A small network was shown many inputs. Here are its activations along a few directions, one row for each input.
In each table, some parts of the input vary, and every possible input appears once, in random order.
Descriptions start from the smaller parts, as in this example, which fits no table here: line(6) and (point or ring(11) or (values(3) and ring(5))).
Shared parts are said once, and a part with two or three values counts as separate values.

Other details of the inputs shift rows strongly along three fixed directions, in all tables alike. That doesn't count.

A family of inputs:
x1: [ -2.7  41.9  -8.5   9.4 -30.2  -5.7  21.8   6.3   9.4 -18.3  27.4]
x2: [-13.8  -6.0   2.0  19.8   5.9   1.1 -17.1  -3.9  10.7  10.9  34.0]
x3: [-21.9  14.2 -25.8  21.4 -26.6  15.3  24.6  11.7 -14.5 -13.9  22.7]
x4: [-21.7  36.1 -22.3  11.7 -12.1  15.0  35.6  12.4   1.6 -23.9  30.7]
x5: [ 29.2  30.9 -19.8  22.2  15.1  44.2  37.2   4.7  22.5  -3.5   0.6]
x6: [ 14.7  11.3  -1.6  28.7  29.7   2.3 -45.8  33.4 -16.2   4.4   9.0]
x7: [-52.5 -30.5  13.8  -3.0 -28.3 -40.6  -8.8   2.8   8.3 -30.8  74.2]
x8: [-40.9  15.6  11.6  10.5  27.8 -64.5 -96.3  73.8 -49.2 -19.0  22.5]
x9: [-54.2 -44.1  -3.9  21.6 -16.5 -31.7 -38.1 -37.7  25.1  17.4  41.9]
x10: [ 23.3   1.2  20.0 -40.7  14.5   9.8   1.3  -7.0  -8.6   7.6 -41.1]
x11: [ 38.3  20.0   9.5 -43.6   9.4  16.5  14.2 -13.4  -5.5  10.5 -53.5]
x12: [ -8.8 -52.5  15.9 -24.8 -10.6  -3.0  18.2 -35.5   3.1  11.1 -36.1]
x13: [ 34.3  -8.1  26.8 -28.3   6.2  25.1 -20.5   2.5   7.1  27.6 -44.8]
x14: [-87.9 -81.7  -8.2  26.6 -31.3 -43.1  -3.8 -70.8  55.5  12.7  57.1]
x15: [  3.3  17.1 -25.4  36.4   0.2  10.8   0.6  -8.5  10.5  14.0  17.9]
x16: [-15.0 -65.7  52.6 -59.0 -29.2 -30.3 -17.9  15.2   0.9 -21.7 -17.6]
x17: [  3.4  42.5  13.8   7.7   5.7 -61.2 -84.0  68.4 -40.8 -11.0  -1.8]
x18: [ 44.2  13.3   4.8 -20.8  10.9  11.8   2.8  -1.0  23.4  21.3 -59.7]
x19: [  5.0  14.2 -22.8  30.1   7.2  12.7  34.3  -6.7  30.9   0.7   9.1]
x20: [ 14.6 -26.7  10.8 -26.7  -6.3  12.2   6.9 -20.5 -12.6  16.1 -35.4]
x21: [ -9.5 -12.0 -27.8  23.6 -57.7   9.8  67.3  -7.5  15.6 -34.7  28.3]
x22: [  1.4   2.1 -15.6  14.1 -43.7   7.9  25.5  12.7  -8.4 -28.9  31.4]
x23: [-13.8 -10.4 -12.8  32.5  11.9   3.6  23.1  -8.0  29.1  -5.9  27.2]
x24: [ 25.5 -38.3  22.4 -15.6  -3.9  23.9  -4.6  -3.8   7.4  27.2 -40.6]
x25: [ 37.1  56.4 -35.4  25.7   4.5  41.9  50.5  -7.2  29.0   7.0  -1.5]
x26: [-27.6  -3.0   0.0  -9.2   0.9 -18.6 -18.8 -30.8  -7.5   7.2  19.5]
x27: [-41.1 -18.7  10.0  -1.9   6.3 -29.0 -32.4 -20.5 -11.5   2.2  40.5]
x28: [-40.2 -16.0  -3.0  22.1  12.0 -33.1 -25.1 -15.2  29.9   5.1  33.5]
x29: [ 19.5 -48.9  12.5 -25.2 -10.7  39.5  45.2 -25.7  -8.5   9.9 -38.2]
x30: [ 39.3  42.8 -35.1  26.0  22.4  30.5  39.7  15.8 -23.1 -11.7 -22.7]
x31: [ -9.1   8.7  -7.6  12.8  -3.5   2.0 -16.0 -22.9  21.5  14.3  18.1]
x32: [-29.8  12.7 -29.6  20.6 -37.7  32.8  62.6 -12.4  10.8 -17.8  47.1]
x33: [ 10.2 -33.3  31.8 -41.5  16.2  15.9   8.9  -6.4  -7.8  -0.6 -30.1]
x34: [-16.4  29.1 -15.2   9.1  -0.7  -0.9  17.4  30.1  -5.1 -24.4   4.6]
x35: [ 57.5  69.7 -21.7   6.4 -20.9  40.1  30.3  42.0 -22.6 -29.8   3.6]
x36: [  2.3  19.5 -17.3  31.2  21.7 -16.7 -34.3  15.2   3.1   9.8   3.9]
x37: [ -7.6 -51.9  43.1 -58.3  11.0  -4.6  -7.1 -17.6  -3.9   9.9 -25.1]
x38: [ 19.2 -22.7  31.3 -44.5  21.4  -6.5  -7.8   8.3 -14.1   7.5 -52.8]
x39: [ 28.0  32.8 -25.7  32.3  24.7   6.3  -7.1  26.8   1.4   8.6  -8.1]
x40: [-24.1 -10.0 -12.3   5.4  -5.7 -18.8 -10.9 -30.7  -9.1   7.1  13.9]
x41: [ -2.9 -35.1  -1.1 -30.7 -24.5  18.5  72.5 -66.1  33.5   9.5 -37.8]
x42: [ 25.6  33.8 -20.9  15.2  13.4  39.0  37.4   0.1 -17.2 -10.4   7.5]
x43: [ 23.9  50.1 -17.5  12.0  15.4   8.7  -5.1  -1.0  17.7  10.8  -1.8]
x44: [  8.5 -13.8  44.3 -39.4 -27.1 -20.5 -12.2  19.8   2.7  -3.4 -42.4]
x45: [ 43.8  -2.1  38.7 -26.1  35.7  18.4 -55.9  40.3 -19.1  18.5 -40.5]
x46: [-31.2  -2.7 -29.5  18.1  -2.1 -30.0   4.4 -33.8   0.8   0.1  21.5]
x47: [ 22.2  22.0 -20.3  39.7  23.8  16.5  -1.5  22.6   0.9  -2.3  -5.6]
x48: [-10.4  38.0  16.4   4.1  -9.6 -39.2 -69.5  39.6 -28.3 -13.8  35.9]
x49: [  2.0  29.3 -29.5  15.8   9.4   2.7  38.5 -17.7   3.3  -6.5   3.6]
x50: [ 35.2  74.6 -15.0  24.3 -12.4  -4.7 -27.0  51.9 -35.8 -13.6  -1.8]
x51: [  0.4  20.4  -6.1   5.4  18.1   1.4  -6.8   2.0 -21.7  -0.8  21.1]
x52: [-22.1 -76.6  52.2 -49.7  11.3 -30.8 -54.0  -5.1 -30.2  22.3 -20.4]
x53: [ 15.8 -24.8  32.3 -37.7  31.7  -3.7 -14.2  15.0 -18.1  -3.8 -46.3]
x54: [ -4.2   6.5 -29.8  24.5   6.1   1.4  36.8 -13.7  -6.0  -1.9  10.7]
x55: [-18.1 -71.2  50.8 -40.0   0.8  -0.7 -15.2 -22.5  30.1  20.9 -13.6]
Description of these inputs: ring(5) and (values(3) or (values(2) and line(4))).
- The inputs of x23 and x45 match in every part but the ring(5) part. If x53 is changed in the same way as x23 into x45, which row does it become? => x42
- The inputs of x52 and x51 match in every part but the ring(5) part. If x22 is changed in the same way as x52 into x51, which row does it become? => x35
- Change only the line(4) part in x19. List by row number the other rows that result. => x18, x23, x28
- List by row number the other rows that have the ring(5) part in common with x37. => x1, x4, x5, x7, x10, x11, x25, x33, x43, x55
- Change only the line(4) part in x12. List by row number the other rows that result. => x30, x46, x54
- Change only the values(3) part in x3. List by row number the other rows that result. => x22, x50
- Change only the values(2) part in x19. List by row number the other rows that result. => x38
